Each row below is a small network's average activation on inputs in which a field has the value named, seen along a few directions.
Related values have similar rows: they may be neighbours, one step apart, or belong to one group.
(in the rows, 500 means zero)
Random noise pushes rows far along 7 fixed directions. That doesn't count. These rows show it; they differ only by the noise:
[639 374 372 567 467 454 527 684 414 406 347 487 555 453 346 451 500 459
 268 525 520 409 408]
[129 191 679 473 274 618 545 506 404 396 791 424 513 647 407 392 503 652
 582 445 399 536 368]
[325 479 570 409 585 669 614 279 378 506 578 648 538 526 425 472 560 504
 405 763 664 208 409]
[643 671 580 530 526 414 337 679 498 606 394 500 356 449 636 523 488 363
 494 353 363 630 625]
[295 611 808 530 501 636 820 537 393 598 513 429 368 550 498 388 600 650
 799 645 679 597 758]
[535 418 522 407 394 587 599 636 342 414 416 526 566 424 184 571 425 638
 370 628 522 218 330]
[606 542 454 497 589 562 560 578 393 508 312 567 517 434 416 468 543 455
 347 702 623 303 522]
[220 164 455 540 403 605 517 424 440 364 718 518 604 618 447 370 529 541
 366 515 462 457 294]
[546 369 561 332 419 411 202 467 378 454 568 572 472 527 411 521 489 280
 227 455 377 229 278]


Field T:
t3: [403 484 517 531 480 487 589 495 542 500 655 507 478 527 486 483 434 543
 500 345 443 674 450]
t6: [444 593 591 261 700 556 553  97 412 561 532 684 445 634 585 431 620 273
 420 758 827 213 507]
t12: [331 275 373 404 377 752 381 643 464 384 566 492 698 409 375 519 412 741
 412 678 354 296 441]
t13: [704 375 654 433 332 164 280 502 503 470 500 293 393 622 443 476 573 280
 509 336 425 432 549]
t14: [745 503 368 678 326 311 544 697 588 364 410 372 552 317 318 672 388 575
 456 249 376 653 451]
t11: [554 558 274 773 593 405 719 359 622 474 492 443 558 433 538 522 477 501
 517 413 636 675 566]
t10: [675 535 561 476 436 469 513 551 473 520 462 371 474 423 296 619 382 636
 609 458 554 411 535]
t15: [558 478 477 541 489 446 365 658 520 527 439 451 458 436 627 387 578 382
 456 423 468 522 626]
t5: [631 336 417 418 289 333 186 736 517 393 464 445 515 489 403 614 390 446
 310 184 185 580 186]
t4: [213 437 421 429 597 673 197 390 634 544 653 593 491 691 960 311 637 393
 639 579 368 701 605]
t8: [476 457 262 401 612 772 341 567 606 456 380 640 691 435 577 567 378 684
 449 735 344 416 378]
t7: [407 581 377 451 579 628 498 255 597 516 658 648 646 522 550 632 387 677
 643 550 452 476 390]
t9: [452 459 465 285 398 662 472 574 512 431 491 545 661 482 231 693 382 822
 601 695 406 250 268]
t2: [594 582 469 487 632 467 426 465 460 538 341 563 475 467 620 467 570 323
 320 608 620 345 575]
t1: [520 261 420 493 381 372 338 378 555 437 652 389 586 622 488 470 528 380
 512 354 402 532 387]
T is arranged as a ring.
A walk along T starts at t10 and steps to its neighbour t11. Put t15, t8, t7, t2, t1 in the order it reaches them. -> t15, t2, t8, t7, t1
List every value one step from t6, in the order listed. -> t5, t4
Fewest steps between t9 and t12? -> 7

Field H:
h2: [317 307 604 391 362 474 466 527 477 464 643 453 496 613 461 425 470 533
 546 425 368 516 423]
h6: [391 659 772 437 390 474 607 478 402 536 642 529 371 527 432 579 459 564
 651 398 503 598 443]
h7: [387 402 595 544 436 526 478 416 462 514 640 389 459 553 482 438 500 480
 459 469 530 502 531]
h8: [334 281 583 567 378 646 353 760 456 457 609 347 487 538 570 314 536 568
 615 482 382 639 645]
h3: [564 567 430 611 608 447 711 338 507 537 456 551 523 432 478 519 566 420
 390 494 653 473 515]
h11: [738 764 448 457 609 446 572 456 575 569 344 564 504 337 392 743 443 552
 512 537 563 371 482]
h1: [480 404 552 554 435 274 420 378 577 467 687 368 399 672 590 346 591 230
 603 296 525 736 537]
h10: [646 370 543 410 381 345 399 583 451 444 424 337 463 587 347 452 469 425
 467 457 503 471 447]
h12: [607 321 444 634 437 489 929 746 413 323 306 354 613 474 207 381 508 778
 620 617 717 555 503]
h9: [530 554 421 439 618 468 492 204 514 529 497 648 554 510 547 538 587 408
 389 670 612 234 471]
h13: [699 662 442 425 585 373 500 492 475 528 344 629 501 379 475 603 421 408
 334 465 518 381 392]
h4: [314 327 462 389 467 639 364 502 464 395 570 576 541 563 507 501 506 497
 327 540 432 419 318]
h5: [453 413 549 573 443 507 566 550 441 502 483 422 497 545 490 392 636 524
 559 601 548 473 665]
H is arranged as a line.
A walk along H starts at h7 and steps to its neighbour h8. Put h2, h11, h1, h13 in the order it reaches them. -> h11, h1, h2, h13
List every value one step from h5, in the order listed. -> h3, h9
List every value one step from h4, in the order listed. -> h6

Field M:
m9: [463 270 471 540 446 460 454 518 424 412 568 507 495 554 472 315 561 401
 274 519 524 447 417]
m10: [482 447 613 602 395 379 341 604 526 543 574 300 411 505 599 418 586 395
 584 377 390 662 682]
m1: [361 370 518 366 489 694 412 649 377 469 463 543 565 513 430 388 495 566
 442 677 494 347 484]
m12: [587 428 567 495 410 392 587 478 452 498 468 371 504 444 285 507 548 454
 566 492 574 338 532]
m5: [662 370 360 625 449 295 784 570 513 409 340 404 531 597 393 429 563 518
 528 416 629 647 477]
m2: [598 588 293 626 692 539 717 586 503 456 266 567 589 446 560 482 499 596
 487 614 696 605 525]
m15: [688 364 507 520 327 327 472 630 501 396 492 334 513 480 355 521 476 490
 474 344 421 519 489]
m8: [456 441 193 746 533 646 431 612 646 458 551 538 662 381 609 558 506 633
 392 461 348 662 471]
m3: [749 659 517 446 570 418 406 643 486 551 277 492 416 490 529 503 495 427
 567 562 508 519 621]
m6: [636 184  51 604 470 491 278 622 584 265 443 474 730 479 418 451 408 478
 206 472 387 470 285]
m13: [585 666 586 429 543 483 248 524 459 620 424 514 395 419 593 590 480 354
 433 501 410 386 597]
m4: [545 544 552 455 536 485 646 552 454 446 414 525 513 507 453 521 488 533
 507 519 585 510 468]
m11: [472 612 761 404 417 376 544 512 538 622 492 351 329 604 509 468 495 512
 778 458 505 599 621]
m14: [486 354 507 307 372 519 340 566 389 410 511 571 499 542 375 491 500 375
 269 538 459 244 298]
m7: [227 629 506 533 656 707 390 178 593 650 754 709 491 552 821 525 490 462
 490 447 382 601 525]
M is arranged as a ring.
A walk along M starts at m6 and steps to its neighbour m11. Put m10, m2, m15, m4, m14 in the order it reaches them. -> m2, m4, m14, m10, m15
List every value one step from m7, in the order listed. -> m9, m13
Fewest steps between m12 and m3? -> 5
